These are the activations of a small neural network, seen along a few directions. Each row is one input.
Each table varies a few parts of the input and shows all the possible inputs, shuffled.
A made-up example of a description, with smaller parts first: one of 8 places around a ring, together with either a single point or one of 9 places around a ring or (one of 3 separate values, together with one of 4 places along a line).
Shared parts are said once, and a part with two or three values counts as separate values.
In the rows, 128 means zero.

Other details of the inputs shift rows strongly along two fixed directions, in all tables alike. That doesn't count.
These rows show it; all are for the same input, with only those details redrawn:
[109 134 122 192 104 196 175  82 123  84  85  78 127]
[176 161  97 147 151 138  68 202  85 201  78  59  89]
[137 123 183 111 118 136 114 143 144 134 142 145 171]
[170 146 138 117 144 124  69 196 108 191 112 101 125]

Table:
r1: [106 106 189  66 124  49 149 104 150 137 196 226 146]
r2: [110 170  96  83 136  52  92 196  97 182 114 131  76]
r3: [131 105 217 103 119 122 121 132 172 147 210 182 209]
r4: [177 121  55 101 203 145  73 187 109 164 113  86  61]
r5: [167 175  35 156 137  51  87 170  81 203  81 102  69]
r6: [170  87 109  65 148 138  60 163 118 186 110 134  81]
r7: [145 134 164 133 154 132 132 146 152 134 205 126 184]
r8: [109 134 122 192 104 196 175  82 123  84  85  78 127]
r9: [ 58 149  84 167 105 137 211  66 101  78  99 113  65]
r10: [124  94 181  84 119  44 148 101 147 141 197 232 159]
r11: [ 71 157  60 188  84 112 192  64 118  74  78 112 110]
r12: [109 151 106 200 157 190 191 108 130  53 122  68 141]
r13: [112  69  85 153 120 207 161  48 132 105 117 109  92]
r14: [101 107 110 180  96  92 202  35 140  87 130 158 132]
r15: [132  78 181  28 124 120  95 136 182  72 165 214 154]
r16: [ 97 143 159 161 115 160 144  99 143  18 109 117 183]
r17: [142  63 167  51 153 133 112 108 178 122 225 198 173]
r18: [ 85 158 129  84  97  60 130 136 137 121 137 176 143]
Q: What do these inputs look like to the network?
A: either one of 8 places around a ring or (one of 2 separate values, together with one of 5 places around a ring)
Q: Which other rows does r7 become when the choice among 2 separate values takes its other values? List them by row number.
A: r17
Q: List by row number the other inputs of the same sort as r5.
A: r1, r2, r9, r10, r11, r14, r18

Table:
r19: [174 140 160  80 164  91  54 217 127 197 163 140 151]
r20: [ 82 130 109 174 100 147 199  60 122  87 112 117 109]
r21: [137 128 142 134 121 134 121 131 131 139 130 126 144]
r22: [124 115 188  82 130 124 115 143 161 109 171 172 180]
r23: [121 116 189  85 113 116 115 136 159 115 161 178 183]
r24: [104 118 121 162 122 190 174  81 137  63 114 102 128]
r25: [112 112 120 179 123 193 182  69 135  75 119  98 127]
r26: [134 133 113 119 134  82 117 137 123 149 140 146 122]
r27: [155 141  56 169 157 175 110 149  88 147  70  44  58]
r28: [165 143 158  66 154  87  47 220 127 189 148 144 147]
r29: [155 154  85 115 148  74  80 183  97 178 101 116  85]
r30: [ 83 109 203 133  94 155 191  63 179  47 173 174 212]
r31: [140 124 143 132 143 147 126 137 133 127 144 119 142]
r32: [ 98 142  92 164 110 135 170  92 109  98  85 106  90]
r33: [154 120 123 133 143 143 110 141 121 154 126 110 120]
r34: [127 119 192 100 115 114 121 134 157 126 169 173 190]
r35: [140 115 141 131 126 140 122 125 133 140 133 129 139]
r36: [132 152  36 175 142 129 137 128  86 161  86  66  53]
r37: [142 132 122 123 127 133 101 149 121 146 109 115 120]
r38: [111 142  90 175 116 123 168  92 115 102  99 109 105]
r39: [179 114 154  58 159  97  45 203 129 197 152 154 134]
r40: [ 74 100 160 118  91 117 193  44 171  44 163 198 173]
r41: [152 143  55 171 142 165 107 146  86 157  59  48  59]
r42: [104 144 100 172 112 130 172  93 109 110  97 107 100]
r43: [121 134 124 102 126  95 117 143 117 154 129 145 106]
r44: [107 107 152  77 118  92 137 112 156 119 174 194 150]
Q: The inputs of r41 and r35 match in every part but one. If r22 is changed in the same way as r41 into r35, which row does it become?
A: r19
Q: What do these inputs look like to the network?
A: one of 2 separate values, together with either one of 5 places around a ring or one of 8 places around a ring
Q: Which other rows does r24 become when the choice among 2 separate values takes its other values? List them by row number.
A: r31
Q: Which other rows does r36 become when the place on the ring of 5 takes its other values? List them by row number.
A: r20, r26, r38, r42
